These are the activations of a small network on made-up records, seen along a few directions, one row for each record.
Records have a field called F. Each example row is followed by its value.
Other fields move the rows too, some of them a lot.
In the rows, zero is written as 500.
Random noise pushes rows far along 5 fixed directions. That doesn't count. These rows show it; they differ only by the noise:
[545 589 425 404 410 339 530 395 745 732 679 412 788 364 153 800 606 384
 431 572]
[500 408 541 574 779 437 572 653 557 520 576 374 439 491 416 398 556 618
 344 493]
[493 608 406 486 515 403 501 524 496 580 489 399 477 438 388 549 540 565
 484 483]
[603 577 451 441 407 427 570 476 666 571 582 433 678 402 293 632 515 468
 432 606]
[590 468 569 446 396 603 467 483 514 383 534 686 668 520 599 539 451 267
 589 624]
[418 423 537 566 664 524 510 619 360 461 527 509 360 540 553 377 534 510
 499 416]
[510 376 600 510 674 513 463 556 557 482 601 575 601 531 534 507 546 361
 480 549]

[596 604 461 387 490 470 345 499 492 468 503 583 641 428 565 643 494 315
 558 642]
f3
[491 625 389 506 331 499 546 440 437 558 384 403 393 490 390 423 479 675
 569 379]
f9
[459 544 447 505 522 385 539 516 519 561 574 426 511 423 454 632 537 472
 400 507]
f20
[378 397 570 543 375 597 573 471 372 442 574 652 463 576 614 501 489 338
 568 407]
f18
[642 477 517 524 539 552 687 688 497 373 574 391 421 416 360 323 436 651
 310 596]
f3
[513 604 423 524 353 524 602 529 401 427 389 445 356 502 525 405 426 644
 527 461]
f5
[542 275 673 545 577 614 560 494 652 469 604 570 619 589 463 388 507 435
 469 500]
f4
[484 486 499 472 374 464 565 419 601 574 603 499 624 455 384 656 514 426
 451 549]
f16
[634 609 461 414 451 455 416 476 602 464 420 531 642 458 552 604 455 455
 525 667]
f7
[522 436 543 537 566 542 577 600 480 477 578 484 479 492 423 396 519 519
 444 492]
f10
[421 292 638 585 630 554 506 467 558 501 548 569 519 627 617 439 519 450
 512 428]
f1
[451 461 543 474 452 579 367 413 427 488 448 652 540 562 612 511 505 375
 663 470]
f4
[455 685 361 504 412 405 449 445 445 531 294 430 385 504 620 548 462 637
 566 455]
f8
[708 451 585 470 708 398 448 532 845 422 508 494 773 478 664 637 452 433
 325 803]
f20
[489 431 572 492 596 514 431 531 475 400 511 608 531 524 719 550 469 355
 493 591]
f12
[561 448 566 466 496 503 481 489 589 418 588 616 681 477 630 643 464 279
 462 660]
f2
[455 618 421 489 256 530 464 364 425 514 326 526 436 552 583 502 438 545
 667 404]
f4
[416 439 523 538 424 545 625 557 351 446 631 549 425 477 508 495 494 401
 468 440]
f13
[558 558 463 501 560 398 467 435 708 564 390 389 564 526 526 541 488 640
 478 523]
f11
[398 480 498 518 627 397 424 470 530 613 532 492 525 525 530 618 584 452
 511 440]
f6
[494 520 491 504 390 535 510 446 481 466 417 529 460 532 549 478 452 535
 542 497]
f8
[492 484 533 523 697 519 338 560 428 426 383 571 442 589 755 422 501 489
 593 503]
f6
[597 450 560 430 352 567 578 501 551 443 709 623 713 419 407 618 488 221
 460 636]
f13
[421 500 461 507 267 524 719 505 397 571 685 474 466 411 218 534 537 461
 449 398]
f7
[600 682 411 431 250 478 395 305 619 487 252 533 610 535 667 611 390 521
 659 586]
f1
[450 614 419 469 230 476 528 336 524 579 438 514 535 512 484 617 475 474
 607 423]
f11
[564 372 581 508 413 549 707 493 681 560 736 467 666 482 200 494 539 446
 392 503]
f5
[370 444 514 528 567 483 499 533 393 555 613 537 451 505 454 526 578 399
 523 392]
f17
[481 409 561 516 619 549 456 539 479 515 547 539 492 547 470 408 553 470
 541 437]
f10
[449 427 540 482 487 557 515 503 445 562 656 570 547 487 343 513 582 369
 529 438]
f7
[729 532 558 440 590 559 303 488 651 355 298 600 660 578 756 427 409 476
 611 695]
f9
[492 572 438 524 428 436 599 522 480 456 459 422 409 462 564 532 436 580
 419 519]
f2
[604 740 351 406 459 368 370 489 520 491 363 442 546 398 582 661 457 511
 519 640]
f20
[571 532 462 553 584 485 634 662 462 428 498 359 364 446 437 342 459 696
 363 523]
f13
[521 590 428 542 493 429 574 557 496 451 378 376 369 476 568 463 434 709
 417 531]
f19
[597 509 500 511 570 522 524 585 533 473 483 438 491 486 418 377 495 608
 455 534]
f10
[681 456 569 459 304 532 674 454 773 441 630 536 781 440 394 626 424 391
 365 729]
f19
[628 521 548 416 314 638 383 410 505 342 392 712 651 539 684 518 398 342
 653 668]
f14
[631 461 560 544 841 424 343 513 761 456 257 414 534 616 753 390 453 714
 455 611]
f1
[536 443 553 483 494 480 455 364 731 589 530 529 707 543 476 606 523 428
 521 525]
f11
[404 430 519 534 460 484 587 445 534 603 621 489 534 522 386 563 565 455
 488 390]
f6
[371 438 503 506 447 480 557 443 483 648 653 478 503 466 279 572 596 459
 468 394]
f16
[539 514 511 496 505 548 421 477 491 473 397 536 486 565 583 405 482 522
 607 463]
f15
[515 493 501 430 564 416 476 497 597 602 688 482 667 388 323 696 580 347
 408 581]
f12
[474 443 553 483 613 549 356 534 412 451 508 631 511 530 621 499 530 370
 574 526]
f17
[316 484 467 542 583 404 459 439 464 660 503 448 407 538 469 576 592 537
 523 343]
f8
[585 417 585 507 597 552 432 476 618 448 427 548 579 589 599 406 469 512
 543 539]
f9
[473 403 572 539 710 547 437 597 434 471 535 545 464 557 558 394 551 465
 524 462]
f5
[568 564 433 503 492 446 648 604 508 483 555 331 434 361 319 478 477 654
 305 575]
f12
[498 556 441 522 650 396 485 561 542 596 497 365 452 466 403 490 564 628
 432 463]
f17
[573 539 503 523 372 575 548 526 444 299 337 562 424 545 755 420 355 550
 514 595]
f18
[459 429 543 487 552 482 475 459 563 571 573 514 566 494 416 563 561 450
 481 504]
f14
[476 706 364 422 339 437 377 396 428 595 386 507 513 460 489 621 516 468
 676 447]
f15
[373 344 569 602 544 536 680 556 445 498 620 474 373 568 467 404 525 540
 425 358]
f18
[366 364 569 562 509 548 583 512 406 462 568 546 391 546 552 468 509 470
 466 430]
f19
[687 576 462 506 494 461 628 566 681 486 462 332 545 430 353 410 450 713
 369 603]
f15
[504 254 664 590 821 530 564 628 603 471 614 461 485 539 464 350 552 573
 317 531]
f14
[409 451 515 482 495 542 505 562 304 508 694 589 481 443 429 540 567 291
 520 434]
f3
[414 349 584 529 596 509 545 505 541 585 660 510 520 514 369 508 584 441
 442 441]
f16
[371 379 547 580 633 451 578 525 493 531 575 454 395 542 542 504 523 540
 396 427]
f2

Here are new rows. What is F for each?
[558 487 528 433 424 491 457 396 663 550 536 548 684 480 432 628 509 401
 497 604]
f16
[388 647 391 452 237 550 420 410 240 487 366 584 351 494 574 528 472 466
 699 406]
f16
[419 523 456 509 458 493 524 486 414 577 519 460 416 478 373 488 547 559
 522 403]
f14
[368 536 460 539 571 547 376 554 213 446 348 544 231 560 684 360 498 581
 639 369]
f16
[621 610 455 451 506 459 410 524 555 437 418 524 593 455 585 558 461 459
 512 647]
f17
[566 527 492 460 625 393 386 442 713 594 469 461 661 488 481 630 539 511
 473 604]
f8
[509 516 485 500 435 448 583 505 534 478 561 483 545 449 517 604 473 450
 420 556]
f20
[522 392 585 468 274 571 679 441 587 470 728 597 687 439 381 636 471 282
 396 601]
f12
[366 598 384 460 263 487 602 489 264 611 671 483 409 377 249 600 566 383
 523 345]
f3
[567 537 486 482 467 480 527 480 601 535 494 454 565 486 413 494 497 545
 503 510]
f15
[540 475 561 504 572 607 360 531 407 362 372 645 475 602 764 364 450 444
 656 508]
f15
[386 422 540 506 444 505 456 338 556 633 550 572 597 573 473 593 565 381
 600 377]
f1
[593 549 478 577 659 507 472 606 497 363 236 389 313 584 726 239 399 811
 493 506]
f11
[660 470 544 457 416 574 603 556 588 402 573 509 602 433 368 456 453 498
 408 658]
f7
[554 547 476 466 251 579 597 466 474 444 495 529 504 465 420 482 431 504
 529 540]
f16
[688 600 483 413 429 525 439 519 547 337 401 548 596 433 634 544 385 455
 479 741]
f12
[532 518 518 517 552 518 365 452 516 399 280 578 486 607 836 460 415 531
 612 555]
f1
[688 526 531 495 369 631 545 508 576 332 345 522 528 549 581 315 364 605
 544 593]
f4
[452 384 564 515 602 465 495 458 617 597 608 503 597 515 410 574 573 451
 448 496]
f8
[507 294 624 568 529 596 720 575 577 522 730 466 527 519 234 348 550 509
 375 423]
f10
